Here are a small network's activations along a few directions, averaged over the inputs that share one value of a field.
Values that are neighbours, or in one group, have similar rows; names and order tell nothing.
(in the rows, 500 means zero)
Random noise pushes rows far along 6 fixed directions. That doesn't count. These rows show it; they differ only by the noise:
[258 526 316 616 423 523 564 344 267 671 497 586 259 627 710 778 528 546]
[518 690 522 520 628 379 469 577 763 571 506 457 568 184 575 659 583 592]
[398 427 457 429 266 434 526 519 522 325 567 411 551 525 458 288 404 672]
[462 559 464 311 270 583 543 646 559 474 440 526 538 547 414 589 582 433]
[714 375 499 397 554 350 540 408 288 409 507 513 529 592 500 290 296 463]
[552 468 490 307 347 481 538 562 389 392 486 500 557 578 428 386 426 486]
[351 584 551 157 184 563 535 805 648 264 482 337 686 417 289 333 545 649]
[503 471 469 353 511 467 581 490 321 473 451 470 468 581 502 464 429 496]


Munop, 13 values:
y7: [245 574 529 427 231 676 526 641 469 550 483 349 532 595 460 620 653 562]
y13: [577 552 547 633 332 432 347 459 102 407 629 890 558 620 582 550 431 484]
y5: [557 491 491 525 253 642 345 574 447 532 555 717 541 663 418 465 550 216]
y1: [207 468 421 779 522 656 500 317 332 648 553 392 291 734 667 626 484 574]
y2: [378 580 482 522 483 478 504 608 876 516 514 407 564 173 501 621 649 765]
y9: [281 656 593 498 437 683 427 684 639 475 567 401 600 375 411 567 569 524]
y11: [512 582 523 465 234 731 466 518 484 577 478 546 555 692 485 653 567 320]
y3: [691 504 567 425 330 462 439 556 704 462 488 517 642 536 365 411 485 423]
y10: [501 348 470 343 448 503 595 531 634 370 409 284 488 625 371 293 476 578]
y12: [603 474 479 570 761 565 555 441 600 558 415 664 380 503 513 673 617 383]
y6: [372 643 506 782 540 508 357 563 819 566 592 509 535 112 564 625 646 564]
y8: [717 480 517 465 702 565 521 565 685 588 401 671 464 452 386 630 674 244]
y4: [652 256 510 517 335 553 506 488 642 382 468 590 506 640 304 222 488 321]
The values of Munop form a line.
A walk along Munop starts at y13 and steps to its neighbour y12. Put y11, y3, y10, y6 in the order it reaches them.
Answer: y6, y11, y3, y10
Name the neighbours of y9, in listed order.
Answer: y5, y1
What is the length, in steps, of the shortest route from y2 to y8?
Answer: 10

Kop, 13 values:
m13: [568 575 601 514 875 428 479 415 114 462 523 534 474 438 580 386 316 518]
m7: [446 591 613 264 614 730 579 601 129 582 368 612 476 754 419 713 585 214]
m10: [376 542 545 280 618 419 553 554 132 437 436 266 512 464 571 451 417 749]
m5: [375 413 393 461 231 531 591 462 605 485 415 483 403 769 518 627 517 494]
m3: [570 478 581 230 445 599 524 762 764 368 344 480 670 415 205 362 630 327]
m6: [368 333 335 561 724 526 731 326 443 657 352 513 170 713 592 739 621 418]
m4: [795 477 529 519 555 390 475 479 525 582 525 476 581 426 495 450 407 427]
m2: [370 562 577 482 371 639 471 622 687 507 526 419 589 556 418 517 605 425]
m12: [469 555 541 533 491 480 378 533 501 399 620 531 530 321 465 333 456 629]
m8: [293 285 330 824 577 421 581 112 371 569 605 294 249 642 727 355 305 702]
m11: [461 503 488 448 821 380 629 464 572 424 460 335 482 312 532 451 474 792]
m1: [423 343 367 739 441 351 462 223 115 530 607 690 311 595 675 382 364 663]
m9: [237 626 498 314  11 733 413 736 324 374 587 434 620 586 417 426 509 572]
The values of Kop form a line.
A walk along Kop starts at m5 and steps to its neighbour m10. Put m13, m6, m2, m8 in the order it reaches them.
Answer: m8, m2, m13, m6
Name the neighbours of m3, in listed order.
Answer: m12, m1
What is the length, in steps, of the shortest route from m11 to m7?
Answer: 6
